A small network was shown many inputs. Here are its activations along a few directions, one row for each input.
In each table, some parts of the input vary, and every possible input appears once, in random order.
Descriptions start from the smaller parts, as in this example, which fits no table here: one of 3 separate values, together with either a single point or one of 9 places along a line or (one of 4 places along a line, together with one of 5 places around a ring).
Shared parts are said once, and a part with two or three values counts as separate values.

Other details of the inputs vary at random and push rows far along three fixed directions, the same in every table; ignore that.

Table:
r1: [ -7  26 -22  -2  33 -16  15  17  21 -27  11]
r2: [ 12  11 -16   3 -12   7  -7   1 -24  -5   4]
r3: [12  8 14  0  4 -5 14  2 -2  5  5]
r4: [  8  13   9 -11   3  -1  14   7  -8   3   7]
r5: [-25  -8   0 -21   1   7  -4   8  13  11  -5]
r6: [ 5  5 12 -9 -1  0  8  2 -9 11  4]
r7: [-23 -19  10  -6   7  -2 -11  -4  18   7  -1]
r8: [-24 -14   7 -17   3   0 -10  -1  16   5  -4]
r9: [  4 -11 -16  14 -14   5 -17  -3 -11   7  -7]
r10: [ -5 -12  12  -6  -8   4  -1   0   5  19  -7]
r11: [ -5  18 -12   9  37 -22   8   9  25 -34  12]
r12: [-12 -13 -18   6  -7   1 -24  -4   5  -7  -6]
r13: [-13  -8  12 -18  -8   4  -9  -5  -1   9  -1]
r14: [-19 -10  -1 -20   0   5  -2   8  17  15  -6]
r15: [  1  -3 -17  -5 -21   9 -23  -5 -12  -4  -2]
r16: [  8   3  16 -11 -11  11  18  -9   1  -5  -6]
r17: [ -3 -14 -21   7 -15  12  -7 -11  17  -8 -14]
r18: [ -9   4 -22   9  26 -16   8  15  41 -12   4]
r19: [ -1 -10 -16  13 -12   7 -19  -4 -14   5  -3]
r20: [  0   7  15   1  10  -4  10   1 -12  -1   5]
r21: [ 7  6 14  3  9 -7 13  2 -8  4  7]
r22: [ 20   0  -6  20 -15   8   3 -16 -10 -16  -8]
r23: [ 21   3  -8  21 -11  -1  -5  -2 -15  -2  -3]
r24: [ 5  2 13 -5  2 -1  8  1 -9 11  4]
r25: [ 4 -3 19  6  6 -3  7 -1 -9  9  1]
r26: [ 15   8 -10  24   2  -2  -5  -2 -22 -10   7]
r27: [ 9  5 14 -6 -4  0 10  1 -4 11  2]
r28: [ 12  10 -15   7 -10   5  -8  -1 -24  -5   4]
r29: [-14 -20   8   3   5  -1  -2   2  25  18  -5]
r30: [  9  -4 -18   3 -23  10 -14   1  -6   6  -9]
r31: [  8  -6 -17   7 -21   7 -15  -1  -6   7  -9]
r32: [-25 -13   2 -13   5   3  -5   4  13  12  -4]
r33: [-12 -15 -20  15  -1   4 -20   0   3   1  -6]
r34: [-20 -12   0 -16   2   3  -2   6  17  16  -6]
r35: [  5  15 -54  12   9  -8  -5  17  30 -24   3]
r36: [  2  13  16 -13   4  -5   6  -2 -10  -9   6]
r37: [ -9 -12   9  -9  -4   4  -3   0   0  18  -5]
r38: [ 10   9  15  -5  -3   5  22 -10   2 -10  -3]
r39: [ 5 -4 18  6  6 -3  7 -2 -8 11  4]
r40: [ 2  7 19 -3  8 -8  5 -4 -8 -7  9]
r41: [11  3 20 11  8 -7 13  1 -2  3  2]
r42: [  2  10  12  -4   9  -3  11   2 -12   1   8]
r43: [ 16  18 -13   0  -9   0  -8  -1 -21 -21   5]
r44: [ 10   1  21  10   4   2  21 -13   3 -10  -3]
r45: [ 3  9 16 -9  6 -6  5 -3 -9 -7  9]
Each input here is: one of 5 places along a line, together with either a single point or (one of 2 separate values, together with one of 4 places along a line).
Changing only the place on the line of 5 turns r16 into r22. The same change can be made to r35. Which row results? -> r18
Changing only the place on the line of 5 turns r31 into r23. The same change can be made to r34. Which row results? -> r9
Change only the place on the line of 4 in r35. List by row number the other rows that result. -> r2, r4, r15
Change only the choice among 2 separate values in r36. List by row number the other rows that result. -> r13

Table:
r46: [ -1 -14  28  -2  -9   7   6 -11  -5  16  -7]
r47: [ 20  30  29   2  27 -14  43   4  -4 -16  14]
r48: [ 11 -13 -12  20 -22  12 -14 -14 -13  -2 -11]
r49: [-11   1 -35   3   3   1 -13   4  14 -18  -2]
r50: [-18 -16  20 -19  -8   7  -7  -6   1  16  -4]
r51: [  6 -22  -6   3 -46  22 -37 -17 -38  18 -12]
r52: [ -9   0  17 -20   0   0   1   4  -3  12   3]
r53: [  2  11 -17  -3   3  -4  -5   7  -2  -8   6]
r54: [ 19  -3  -1   5 -37  15 -23 -12 -47   9  -3]
r55: [-12 -12 -32  12   6  -3 -12   5  35  -8  -7]
r56: [-19 -15  18 -20  -8   8  -5  -4   0  17  -5]
r57: [  1 -11 -32  13 -14   8 -16   1   6   2 -10]
r58: [ -9 -14 -22  -4 -24  15 -27  -3  -9   9  -9]
r59: [ 16  21 -15   5   1  -4   0   3 -18 -18   8]
r60: [  3   9 -20  10  13  -6   9   7  17 -14   1]
r61: [-30 -15  17 -27   2   7   0   1  15  17  -5]
r62: [-3  3 10 -5 14 -5 17  6 15  4  2]
r63: [-28 -13  15 -29   1   5  -1   6  14  22  -3]
r64: [-16  -6  -5  -5  17  -8   6  11  37   3  -2]
r65: [  9   6 -26  21   5  -3   1  -1  10 -21  -2]
r66: [-2 -4 36 -5  9 -1 21 -7  5  6 -1]
r67: [ -8  -8 -36  13   5  -4 -13   7  31  -8  -6]
r68: [ 27  27 -13  20  13 -11  18   5  -6 -25   9]
r69: [-12  -3 -39  13  16  -7  -4   9  41 -17  -4]
r70: [-21 -22  22 -12   2   3   4  -2  25  21  -8]
r71: [-25 -23  20 -10   8   0   4  -2  34  16  -9]
r72: [ 20  26 -19   4   1  -5   2   8 -21 -17  10]
r73: [-24  -2   6 -25  10   1   5  10  17  10   1]
r74: [ -8 -10 -29   1 -15   6 -28   1   1  -1  -6]
r75: [ -1 -18 -15   3 -31  14 -33 -10 -18   9 -10]
r76: [  6  17 -22  24  27 -19  -4  12  -7 -19  15]
r77: [ 31   0  15  21 -23   8  -2 -19 -38  -1  -3]
r78: [ 21   4   1   0 -29  10 -17  -6 -44  10   0]
r79: [ -4 -12  48  -8   0   2  15 -11   1  16  -3]
r80: [ 12  20  43 -14  10  -8  23  -4 -22  -5  13]
r81: [ 5  3  7  3  7 -4 11  2  7  1  2]
r82: [-21  -5  -7 -19   4  -1  -7  11  18  10   0]
r83: [ 33  26   6  10  -8  -1   6  -8 -44 -20  10]
r84: [  5   8   5   8  17 -10  17   1  15 -13   5]
r85: [ 14  18 -35  19  17 -13   6  11  17 -25   6]
r86: [  6  -4  46  14  16 -10  17  -4 -19  18   8]
r87: [ 13  34  30 -19  19 -10  33  10 -19  -6  18]
What is each input in this table made of? -> one of 2 separate values, together with either a single point or (one of 4 places along a line, together with one of 5 places along a line)
Changing only the choice among 2 separate values turns r55 into r74. The same change can be made to r68. Which row results? -> r63
Changing only the choice among 2 separate values turns r84 into r51. The same change can be made to r69. Which row results? -> r59
Change only the place on the line of 5 in r73. List by row number the other rows that result. -> r49, r58, r61, r87
Change only the choice among 2 separate values in r50. List by row number the other rows that result. -> r77
Change only the place on the line of 4 in r46. List by row number the other rows that result. -> r65, r71, r84
